Each row below holds a small network's activations on one input, seen along a few directions.
In each table, some parts of the input vary, and every possible input appears once, in random order.
A made-up example of a description, with smaller parts first: ring(5) and (point or ring(11) or (values(3) and line(6))).
Shared parts are said once, and a part with two or three values counts as separate values.

Other details of the inputs vary at random and push rows far along two fixed directions, the same in every table; ignore that.

A family of inputs:
x1: [ 15   0 -22 -19 -16   3   2 -25   4 -11  -2   1   0   3  -6]
x2: [  1   0  21  21  13   6 -11   4  -3  16   4 -14  -2   7   0]
x3: [  2  -9 -24 -27  -6   2  12 -18  -1 -12  -2  -3   4  17  -7]
x4: [ 18  -3 -21 -16 -18   5   8 -22  -3 -18  -7   9   4  -7   9]
x5: [ 14  -5 -19 -17 -21   2   5 -27  -3 -11  -4   6   6   2   3]
x6: [-20  -2  14  15   7   4   5  16  -7   5   0  -9  -6   4  -1]
x7: [  7  -3 -37 -15 -15  -3   6 -17 -12  -8  -2   9  -1 -20   9]
x8: [-11  -1  18  29   2   2  -3   3 -13  11  -1  -6  -5  -6  10]
x9: [  8   6 -39 -18  -4  -3  11 -10  -7 -14   6   3  -3 -16  -8]
x10: [  7   4  20  25   9   7 -11  15  -2   3  -1  -6  -5  -5   5]
x11: [ 10   4 -27 -21  -4   0  10 -20   4 -13  -1  -3   4   9  -6]
x12: [-6 -6 20 19 10  6 -1 29  1 -1 -2 -7  1  4  4]
x13: [  1  -3  23  26   6   2  -6   7 -10  12   1  -7   2   4  12]
x14: [-10  -5  18  17  12   3   0  21  -4   8   0 -11   0  15   2]
x15: [ -2   4   3  23  11  -1  -8  18 -10  14   6  -2 -11 -19   2]
x16: [ 12   4 -24 -21  -6  -1  11 -18   7 -20  -3  -2   1   2  -6]
x17: [  9   1 -25 -24  -2   2   8 -25   3 -10  -2  -6   5  11 -10]
x18: [ -7  -6  20  19  11   4   2  24  -1   1  -1 -12  -2   8   4]
x19: [-58   6  48 -85  -8 -59 -39  36  84  42   1 104  27  -8 -16]
x20: [ 11   1 -25 -21 -10   2   7 -20   5 -16  -4  -3   4   7 -11]
x21: [ 14   4 -25 -20  -6   1   7 -15   7 -24  -3   2   3  -2  -6]
x22: [ -1  -6  26  23   8   3  -9   3 -10  15   3  -7   4   6   7]
x23: [ 15   3 -21 -20 -12  -1   6 -22   6 -15  -1   3  -4  -1  -1]
x24: [  2   4  19  22  11   4  -9   8  -2  13   4 -11  -3   6   3]
x25: [-12   8  13  19  11   3   3   9  -3   8   2  -8  -6  -2  -6]
x26: [-15  -2   5  12   9   0  -1  31 -13   5   7  -7  -4 -12   3]
x27: [ -8   6  13  26   5   5  -2   3  -5  11   3  -8 -11  -5  -1]
x28: [ 3 -3 26 27  4  3 -4 11 -8  8 -3 -6 -2 -3 13]
Description of these inputs: line(4) and (values(2) or line(5)).
The inputs of x19 and x1 match in every part but the line(4) part. If x3 is changed in the same way as x19 into x1, which row does it become? -> x2
Which other rows does x16 become when the line(4) part takes its other values? List them by row number. -> x18, x23, x28
A walk changes only the line(5) part. It starts at x22 and steps to x13. List the rest of the walk in order. -> x5, x28, x4
Which other rows does x8 become when the values(2) part takes its other values? List them by row number. -> x7

A family of inputs:
x29: [ 0 -2  4  7  1  3  2 -4 -6  4  2 -5  1  7  5]
x30: [  8   3   4   9   0   7  -1  -9  -4   1  -1 -10  -1   5  -1]
x31: [  3   4  -3  16  -5   3   0  -1 -11  -1  -2   0  -6 -16   7]
x32: [  1   5  -8  12   0   3   6   6 -11  -5   3  -5  -9 -14   2]
x33: [ 4 -7  7  5 -4  6  2  1 -4 -4 -3 -6  3  6  4]
x34: [  1   2 -61 -92 -31 -22  16 -48  29 -24  -1  42  13   3 -13]
x35: [  2  -2 -11   8   6   3  -2   7 -16   6   7  -7  -7 -14   1]
x36: [  1   5  -3  17  -4   4   5  -4  -8  -6  -3  -1  -8 -17   8]
x37: [-39  11  70 -18  10 -33 -43  43  56  46   6  57  10  -6  -7]
x38: [-1 -7  2  3  1  6  5  8 -2 -6 -4 -9  4  7  0]
x39: [ 2 -4  4  8  0  4  4 -4 -7  2 -1 -8 -1  7  7]
x40: [ -3   6  -5  13   2   4  10   3  -8  -9   2  -6 -10 -15   3]
x41: [ 6  1  5 10  3  5  1 -8 -3  2  0 -7  1  5 -3]
x42: [ 3 -2  2  8  2  3  4 -7 -8  1 -1 -9  0  7  5]
x43: [  2   2   0   8   8   5   4  -2  -3  -2   0 -12   0   8  -7]
x44: [  1  -8   0   5   0   9   5   9  -5  -9  -5 -11   0  10  -1]
x45: [ -2   1   1   5   7   2   3  -1  -5  -3   0 -13   1   7  -2]
x46: [  8  -1   4  10   1   6   0  -7   1   0  -2 -11  -5   6  -2]
x47: [ -3  -3  -1   5   4   4   6   4  -5   0  -1 -11  -1   9   2]
x48: [  1   0 -12  11  -1   2   4   6 -15   0   6  -9  -7 -12   0]
x49: [-36  14  67 -24  23 -44 -44  59  56  46   5  66  19 -19  -2]
x50: [  4  -3  -8  10   0   2  -8   0 -15  10   3   0  -4 -16   6]
x51: [  2   2   0   5   3   7  -1   4   4  -4   1 -11  -5  10  -7]
x52: [-2 -5  0  6  4  4  5  5 -4 -5 -1 -9  2  9 -1]
x53: [  20    5  -65 -101  -37  -26    5  -53   36  -30   -1   57   18  -12
   -5]
x54: [ 1  0  7  6  2  2  0 -8 -4  0  0 -8  2  5  3]
x55: [  4   0  -1   7   6   6   3   0   1  -3  -3 -15  -6   9  -7]
x56: [ -3  -2  -3   6   6   5   6   1  -7  -1   2 -11   1   9   0]
x57: [  3   4   1   6   6   6   1  -1  -2  -1  -2 -12  -1   7  -6]
x58: [ 4 -6  3  9 -1  5  4 -3 -7 -3 -1 -7  1  8  4]
x59: [  2  -1  -7  14  -7   0  -3   0 -14   5   1  -2  -5 -14   5]
x60: [ 6 -8  6  6 -5  8  2  2 -6 -7 -4 -7 -1  9  3]
What is each input in this table made of? -> values(2) and (point or line(4) or line(11))
The inputs of x39 and x47 match in every part but the values(2) part. If x42 is changed in the same way as x39 into x47, which row does it become? -> x34
A walk changes only the line(4) part. It starts at x40 and steps to x32. List the rest of the walk in order. -> x48, x35
